These are the activations of a small neural network, seen along a few directions. Each row is one input.
Each table varies a few parts of the input and shows all the possible inputs, shuffled.
Descriptions start from the smaller parts, as in this example, which fits no table here: values(2) and (point or ring(9) or (line(4) and ring(5))).
Shared parts are said once, and a part with two or three values counts as separate values.
In the rows, 128 means zero.

A family of inputs:
r1: [109 140 119 137 163 141 142 147 143 152 133]
r2: [110 117 120 118 100 133 126 126  76 110 154]
r3: [175  92 206 102 172 171  86  99 200 186 150]
r4: [ 79 135  51 152  81 103 153 171  89  63 113]
r5: [ 66 137  65 125  62 106 142 183  64  88  97]
r6: [142 116 107 164  69  71 150 134  66  39 110]
r7: [ 57 126  87  97  96 108 121 100 115 145 121]
r8: [ 78 135 135  90 120 132 121  99 133 179 123]
r9: [181 148 136 153 159 121 148 120 138 133 127]
r10: [127 132 158 129 124 140 112 112 101 157 159]
r11: [159 101 160 148 152 113 152 122 121 134 143]
r12: [141 141 177  97 202 181 102 149 216 184 142]
r13: [156 143  68 166  78  83 160 141  86  44 107]
r14: [131 137 100 168 137 111 151 122 132 101 109]
r15: [156 154 132 161 163 140 146 117 147 132 120]
r16: [ 46 120  58  94  38 103 144 133  78  83 108]
r17: [193 115 222 118 192 144  98 112 199 170 146]
r18: [168 144 105 151 136 104 149 121 116  91 119]
r19: [ 96 152 142 122 144 134 120 147 121 182 113]
r20: [129  90 112 142 106 112 128 101 100 111 132]
r21: [126 138 168  80 189 181  90 154 192 217 139]
r22: [198 122 189 113 196 159 124 134 219 171 138]
r23: [ 94 123  96 145  36  95 126 139  50  69 129]
r24: [ 97 149  93 146 138 114 129 139 121 115 121]
r25: [155 106 148 132 134 140 124  95 114 142 144]
r26: [154 124 203  98 167 174  71 113 182 200 171]
r27: [129 104  74 147  50 101 135 117  60  51 121]
r28: [174 129 185 121 199 178 122 131 228 169 131]
r29: [158 112 129 137 131 107 149 120  91  80 136]
r30: [111 133 166  58 163 171  79  94 208 217 143]
r31: [122 142  77 174  78  96 161 142  98  45  89]
r32: [ 79 137 105 110 121 128 133 161  96 136 109]
Question: Changing only one part turns r6 into r17. The same change can be made to r31. Which row results?
Answer: r28
Question: What do these inputs look like to the network?
Answer: line(4) and ring(8)
Question: Which other rows does r11 become when the ring(8) part takes its other values? List them by row number.
Answer: r1, r8, r9, r10, r15, r19, r25
Question: Which other rows does r18 become when the line(4) part takes its other values? List them by row number.
Answer: r9, r13, r22
Question: A walk changes only the ring(8) part. It starts at r14 and steps to r24. List the rest of the walk in order.
Answer: r32, r7, r2, r20, r29, r18

A family of inputs:
r33: [151 126 123 157 140 113 149 127 130 114 123]
r34: [ 94 138 116 107 108 141 122 141 113 141 125]
r35: [ 86 146  99 118  93 126 123 135  93 105 118]
r36: [ 91 122  88 109  84 113 133 123  87  99 122]
r37: [201 111 219 115 225 180 102 112 235 206 154]
r38: [147 114 103 155  97  89 151 114  96  75 120]
r39: [150 115 117 167 103 100 145 112  93  81 127]
r40: [153 132 137 148 134 120 144 137 117 107 122]
r41: [157 112 123 155 114 113 140 132 110  90 130]
r42: [ 87 157 105 109 130 139 127 148 131 139 113]
r43: [129 134 197  76 207 187  79 119 232 248 152]
r44: [ 91 127 108 118 103 115 120 135  99 131 131]
Question: Changing only one part turns r42 into r33. The same change can be made to r36. Which row results?
Answer: r38
Question: What do these inputs look like to the network?
Answer: values(2) and (point or line(5))
Question: Which other rows does r35 become when the values(2) part takes its other values? List them by row number.
Answer: r39
Question: Which other rows does r40 become when the values(2) part takes its other values? List them by row number.
Answer: r34
